These are the activations of a small neural network, seen along a few directions. Each row is one input.
Each table varies a few parts of the input and shows all the possible inputs, shuffled.
Descriptions start from the smaller parts, as in this example, which fits no table here: one of 8 places around a ring, together with either a single point or one of 9 places along a line or (one of 2 separate values, together with one of 6 places along a line).
Shared parts are said once, and a part with two or three values counts as separate values.
In the rows, zero is written as 128.

Other details of the inputs vary at random and push rows far along three fixed directions, the same in every table; ignore that.

A family of inputs:
r1: [151 192 152 200 127 186 128 130 119  88 101 111 166 142]
r2: [183 134 149 142 143 131 122 140 140 145  97 122 134 145]
r3: [157 139  89 127 155 196 140 101 143  96 135  99  93 141]
r4: [103  74 155 105 157  51 124 149 145 159 111 153 130  90]
r5: [129 132 116  80 167 162 103 137 125  84 175 129 113 141]
r6: [153 135 116  92 138 161 103 143 120 112 169 135 128 155]
r7: [146 154  74 135 106 209 133 101 106 103 156 103 105 166]
r8: [160 114  98 119 149 180 125  91 131 133 142 114 106 154]
r9: [119 114  65  48 122  91 148 179 134 127 160 119  68 128]
r10: [107 116  97  92 128 163 115  44 120 106 195 129 114 128]
r11: [114 152 126 159 135 197 110 113 142  62 147 135 150 115]
r12: [138 103 202 129 166 103  88 128 116 154 111 149 167 148]
r13: [ 46  76 111 103 108  81 137 121 118 139 140 144 110  95]
r14: [ 71  69 173 146 178 119 105  66 113 135 124 143 142 105]
r15: [118 181 125 180  71 117 159 182 121 115 101 123 144 119]
r16: [140 157  57  94  72  85 183 219 143 125 121 112  84 114]
r17: [171 126 172 183 139 131 136 108 133 174  63 115 144 147]
r18: [ 78  88 133  79 144 113 102 116  89 129 173 139 118 156]
r19: [ 93 113 107  87 119 101 118 168 145 101 159 156 121  97]
r20: [135 161 185 191 126 130 120 135 106 138  87 117 169 150]
r21: [122 147  69 124  59  77 200 194 132 157  91 102  85 115]
r22: [ 77  85 141 115  96  53 140 131  83 192 109 130 115 143]
r23: [105 143 111  93  88 112 126 112 114 124 183 137 132 130]
r24: [135 104 106 100 182 174 103 106 175  74 160 144 115  96]
r25: [116 110 187 100 106  25 113 139 127 191 127 163 168 110]
r26: [137 199  61 122  43 103 182 244 136  99 127 122 103 112]
r27: [215 167 178 176 144 151 108  86 171 134 100 128 177 123]
r28: [171 104 110  89 184 181  96 100 140 111 169 132 114 149]
r29: [141 130 162 203 109 101 152 135 161 165  46 128 154  94]
r30: [179 200 155 187 116 148 136 177 139 105  82 118 164 132]
r31: [108  77 155 136 177 117 124  89 146 141 108 136 127  99]
r32: [142 171 106 169 123 198 139 106 112  97 121  93 115 152]
r33: [ 96 121 163 174 114  89 145 124 102 163  76 120 148 123]
r34: [122  73 165 108 163  92 109  45 141 178 136 145 139 108]
r35: [104 116 110  93 127 148 107 122  92 124 181 134 120 160]
Description of these inputs: one of 5 places around a ring, together with either a single point or one of 6 places along a line.
Q: Changing only the place on the ring of 5 turns r19 into r11. The same change can be made to r25. Which row results?
A: r23
Q: List by row number the other rows that have the place on the ring of 5 in common with r16.
A: r2, r4, r9, r24, r27, r28
Q: Change only the place on the line of 6 in r13. List by row number the other rows that result.
A: r7, r14, r22, r32, r33

A family of inputs:
r36: [108 136  47 104  66 141 171 157 119 124 143 105  62 145]
r37: [156  97 148 136 188 169 105  89 162 114 111 129 118 122]
r38: [136 158  59 130 101 201 143 114 122  94 162 108 103 134]
r39: [192 212 138 232  62 148 178 154 136 139  35  86 134 146]
r40: [153 173 142 163 144 175 126 125 145  83 126 124 148 123]
r41: [ 75  78 100  80 165 164  97  75 111  97 209 145 109 127]
r42: [ 89  93  83  48 139  98 129 146  86 129 178 125  83 147]
r43: [ 76 120  84  74 101 101 143 147 104 104 176 135  95 121]
r44: [151 144 163 183 121 133 128 147  97 166  83 118 156 162]
r45: [158 141 169 152 153 110 127 152 119 156  90 118 150 145]
r46: [ 85  98 116  99 105  60 145 128 103 166 131 130 114 109]
r47: [136 111 158 117 152 167  83  68 119 131 162 141 148 159]
r48: [168 188  62 131 116 199 154 128 151  76 152  99 104 120]
r49: [146 131  86 123  76  87 174 179 152 157  97 122 107 110]
r50: [138 110 192 112 152  82  99 104 133 170 125 145 160 135]
r51: [131 123  83  92 156 175 135 105 150  88 158 108  75 131]
r52: [110 101 188 143 166  82 110 107 131 156 117 146 163 104]
r53: [142 174 149 159 146 177 114 137 147  75 120 121 153 128]
r54: [140 126 129 146 156 172 124  66 131 112 124 114 131 135]
r55: [131  99 119  91 129  66 135 193 119 166 119 138 114 128]
r56: [199 202 132 167 101 187 123 109 131 104 124 109 150 160]
r57: [127  94 133  66 109  51 119 158 138 173 142 155 122 123]
r58: [ 96 128 181 170 117 119 109 139 112 139  97 138 169 134]
r59: [118 132  84  83 148 175 108 150 152  53 175 139 106 118]
r60: [116 122 106 111  97  73 168 151 138 165 109 118 110 116]
r61: [142 118 154 137 179 164  96 111 152  90 137 151 149 111]
r62: [120 121 108 114  96  67 147 179 140 149 126 145 122  98]
r63: [106  75 145 128 178 167 101  46 122 134 143 134 135 138]
r64: [111 188 106 147  42  92 167 208 113 119 100 114 127 129]
r65: [ 85  88 189 150 146 105 102 103 105 154 119 154 165 126]
r66: [112 115 180 163 138  91 117 104 110 151 110 139 163 115]
r67: [142 103 160 146 150  98 118 121 146 162  95 143 151  97]
Q: Changing only one part turns r38 into r46. The same change can be made to r47. Which row results?
A: r56
Q: What is each input in this table made of?
A: one of 4 places along a line, together with either one of 2 separate values or one of 6 places along a line
Q: Start at r65 and move only the place on the line of 4, one step at a time. The first step leads to r43. Which rows follow, in order?
A: r40, r61
Q: Change only the choice among 2 separate values in r56. List by row number the other rows that result.
A: r42

A family of inputs:
r68: [ 80  78 167  85 163  46 109 122  89 143 151 147 132 125]
r69: [156 133 102 137 149 210 112  87 124 105 165 119 105 153]
r70: [141 138 171 168 167 192  88  89 112  89 145 136 149 141]
r71: [ 99 140  73 103  70 144 133 159  99  89 161 126 104 143]
r72: [106  95 127 129  85  91 128 133 102 184 104 132 128 145]
r73: [ 73  91 123  83 177  93 129 122 106 125 160 122 113 125]
r74: [122 134  74  76  94 124 148 104 142 120 170 111  79 129]
r75: [120 105 140  72 197 144  79 100 122  79 168 142 121 123]
r76: [162 170  51 110  85 129 171 161 116 121 146  96  83 150]
r77: [100  61 177 146 145  55 127 105 133 187  86 157 154  80]
r78: [127  96 107  67 137  83 123 140 125 157 137 125  97 127]
r79: [165 194  74 148  29 110 179 195 144 145 120 128 141 110]
r80: [134 186  73  90  61 133 163 140 142 112 168 110 103 137]
r81: [119 146  97 108  75 117 150 167 105 152 157 129 112 146]
r82: [156 112 155 115 183 178  83 108 160 111 152 152 151 141]
r83: [ 68 101 117 109 141 118 131 138 107 134 157 130 107 126]
r84: [145 172 120 171  59  89 153 179 134 130 100 142 152  94]
r85: [125  54 133  78 179 125  89 109 152 139 157 154 109 129]
r86: [ 91 155  54 122  71 158 158 172 113 100 139 106 102 140]
r87: [146 136 129  86 145 123 114 136 129 133 142 128 134 136]
r88: [128 123 221 159 194 152  73  34 138  96 127 141 173 123]
r89: [ 92  87 199 122 175  48 112 141 121 179  82 134 156 107]
r90: [142  98 113 113 165 173 121 128 159  94 135 135 101 125]
r91: [144 131 193 218 130 121 139 121 115 176  51 128 156 134]
r92: [143 128 131 139 191 211 100 121 169  68 143 129 133 127]
r93: [102 130  76  84 104 125 164 109 140 104 153 110  72 118]
r94: [ 99  82 168 102 139  60 102 165 135 145 122 170 135 116]
r95: [162 161 160 198 107  87 172 155 114 168  47 104 145 135]
r96: [184 159 146 209  69  95 155 149 148 185  59 128 168 102]
r97: [172 175 132 223 106 214 139 112 127 108  62 105 151 152]
r98: [ 79  95 127 121 128  72 138 143 135 153 128 147 140  80]
r99: [137 181 123 155 153 208 128  79 158  62 142  99 129 127]
r100: [202 169 182 210 158 167 129 119 147 127  40 104 163 130]
r101: [137 139 108 123 129 216 102  93 116  93 166 124 142 161]
r102: [122 126 139 101 121  69 139 145 102 168 137 128 139 143]
Q: Changing only one part turns r100 into r87. The same change can be made to r95. Which row results?
A: r102
Q: What is each input in this table made of?
A: one of 5 places around a ring, together with either one of 2 separate values or one of 5 places along a line
Q: Start at r72 and move only the place on the line of 5, one step at a time. The first step leads to r69. Which rows follow, in order?
A: r76, r78, r85
Q: List by row number the other rows that have the place on the ring of 5 in common with r98.
A: r73, r83, r86, r89, r92, r99
